data =
[[-0.32  0.97  5.17 -0.74]
 [ 1.72  3.70  2.42  1.97]
 [ 0.15  0.26  4.95 -2.62]
 [-1.44  1.09  3.11 -0.60]
 [-1.75  0.24 -3.22 -0.18]
 [ 0.21  2.16  0.43 -0.59]
 [-2.92  0.14 -1.89 -0.52]
 [-3.10  1.06  1.00 -2.60]
 [-1.09  0.09  3.35 -2.66]]
Rows and columns are numbered from 1.
The entry at row 1, column 1 -> -0.32
The entry in row 3 and column 1 is 0.15
The entry in row 1 and column 2 is 0.97
The entry just left of -2.60: 1.00
What is the bottom entry of the column that holds the smallest entry?
A: 3.35
The entry directly above -2.66 -> -2.60
The entry directly below 3.11 -> -3.22
The entry just left of the smallest entry is 0.24
What is the entry just left of 1.06?
A: -3.10
The entry in the top-right corner -> -0.74
The entry directly above 2.42: 5.17
What is the entry just right of 0.14?
A: -1.89
What is the entry just right of -1.09?
A: 0.09
The entry directly above -1.89: 0.43
What is the entry in the bottom-right corner?
A: -2.66
What is the entry at row 2, column 1?
A: 1.72
The entry directly above 0.09 is 1.06
What is the entry just right of 0.21?
A: 2.16
The entry just right of -2.92 -> 0.14
The entry directly above -2.92: 0.21
The bottom-left entry is -1.09
The entry directly above -0.59: -0.18

[ 3.86  2.63  6.85  3.64  0.20  0.74 -0.64  6.86  4.17 -1.92 -6.69]
The entry just right of -0.64 is 6.86
Give the entry just right of 3.64.
0.20
Give the entry just left of -1.92.
4.17
The entry just right of 2.63 -> 6.85

X =
[[ 2.26  1.26  1.44  0.00 -0.61  1.06  5.08  1.45 -2.41  1.03 -2.23 -0.54
   0.41  0.01  1.74 -2.59]
 [ 1.12  1.80 -0.37 -1.41  0.12  1.07  3.45  0.52 -2.11 -1.46 -0.95  0.77
   1.39  0.52 -0.02 -1.84]
 [ 3.54  1.31  1.41 -1.13 -0.78  0.64  3.93 -1.83  0.77  1.05  0.88  1.93
  -0.57  0.31  1.13  0.10]
 [ 3.27  2.36  0.23 -1.84 -2.34 -1.09  1.74 -2.70  1.65  0.29  2.52  1.07
  -0.92  0.63 -0.23 -0.07]]
Read off the 3rd largest entry.
3.54
The entry just right of -0.23 is -0.07
The entry just right of 3.45 is 0.52
The second smallest entry is -2.59
The entry just left of the smallest entry: 1.74
The entry just right of 0.41 -> 0.01
Read off the 4th entry in reading order.
0.00
Read off the entry just right of 1.05.
0.88
The entry just left of the largest entry: 1.06
The entry just left of 0.31 -> -0.57
Read off the largest entry.
5.08
Read off the 2nd largest entry.
3.93
Read off the entry just right of the largest entry.
1.45

Read these off the array that follows.
1) Find the 4th entry in reading order.
2) Find the entry just left of -9.7.
3) Find the centre entry.
4) Find the first entry in reading order.
((12.4, 0.4, -13.8, 10.2, 0.3, 7.3, 7.3, -6.0, 1.4, 23.9, 1.5, 1.9, 6.6), (11.6, -9.7, -15.1, -1.2, 2.2, 9.9, 13.9, -4.8, 1.0, 19.6, 18.0, -5.1, 5.0), (12.7, -1.4, -14.9, 8.5, -0.5, 8.9, 8.8, -6.5, 0.9, 23.9, 4.3, -1.9, 7.0), (12.5, -2.2, -13.4, 8.2, 1.0, 9.0, 9.0, -5.2, 0.9, 23.1, 4.8, -0.4, 7.2), (12.7, -1.1, -14.9, 8.9, 1.3, 8.6, 8.4, -5.9, 0.1, 23.9, 3.9, -0.2, 7.4), (12.1, -4.1, -14.8, 4.9, 0.6, 9.8, 11.0, -3.5, 0.0, 22.7, 9.2, -3.5, 6.7), (11.2, -8.7, -20.0, -2.9, 2.8, 9.8, 14.6, -4.5, 1.0, 18.4, 21.1, -6.6, 2.6), (11.7, 0.6, -11.0, 10.4, 0.4, 7.5, 7.1, -5.1, 1.7, 21.5, 0.5, 3.3, 5.9), (11.0, 1.8, -12.8, 11.1, 1.7, 5.5, 6.9, -5.1, 2.4, 19.7, -0.4, 4.1, 5.5), (12.1, 0.6, -12.0, 10.6, 0.7, 7.5, 7.5, -4.4, 1.1, 22.0, 0.4, 3.8, 6.2), (11.9, -6.8, -18.0, 1.0, 2.7, 10.1, 12.8, -5.5, 0.5, 21.1, 14.5, -4.2, 5.6), (6.5, -1.2, -12.3, 8.9, 2.7, 2.4, 4.8, -3.3, -2.0, 14.3, -9.8, 3.3, 6.3), (11.5, -6.9, -16.4, -1.4, 2.4, 10.0, 13.9, -5.6, -0.4, 20.0, 18.0, -4.6, 4.0), (6.6, -2.8, -15.8, 9.1, 4.1, 2.8, 4.5, -5.7, -2.6, 14.0, -10.0, 3.8, 5.9), (5.4, -3.1, -15.9, 8.8, 3.4, 1.5, 4.1, -4.4, -1.4, 13.7, -12.2, 3.7, 6.2))
1) 10.2
2) 11.6
3) 7.1
4) 12.4

 2.00   2.99  -3.17  -6.78   0.30  -2.10   6.12  -2.21   0.32   3.89  -0.36   0.16   2.00  -3.14   1.12
-0.31  -0.37   4.10   0.09   0.02   3.13  -6.62   2.65  -0.02  -0.58  -0.52   0.66  -0.42  -5.01  -0.41
-1.12  -1.61   0.59   2.26  -0.56   0.28  -0.32   0.06  -0.33  -1.49   0.02   0.30  -0.81   3.82  -0.52
 1.56   2.35   1.23  -5.33   0.40   0.90  -3.39   0.79   0.34   3.22  -1.05   0.78   1.37   5.79   1.23
Indices start at 1.
The top-right entry?
Answer: 1.12
The top entry of the column that holds the largest entry: 6.12
The entry in the bottom-left corner -> 1.56
The entry in row 3 and column 2?
Answer: -1.61
The entry directly below the largest entry -> -6.62
The entry just right of the largest entry: -2.21
The top-left entry: 2.00
The entry directly below -2.21?
Answer: 2.65
The entry just left of the smallest entry: -3.17
The entry just left of 5.79?
Answer: 1.37
The entry in row 1 and column 2?
Answer: 2.99
The entry just right of -0.33: -1.49
The entry at row 3, column 1: -1.12
The entry just right of 1.37?
Answer: 5.79
The entry in row 2 and column 1?
Answer: -0.31
The entry in row 2 and column 3?
Answer: 4.10
The entry in the bottom-right corner is 1.23
The smallest entry: -6.78
The entry just left of the largest entry -> -2.10
The entry just right of 3.82?
Answer: -0.52
The entry just left of -0.36: 3.89
The entry just left of -0.56?
Answer: 2.26
The entry just right of the smallest entry -> 0.30
The entry directly above 0.79 is 0.06
The entry just left of 0.06: -0.32
The entry at row 2, column 2: -0.37
The entry just left of -3.14?
Answer: 2.00
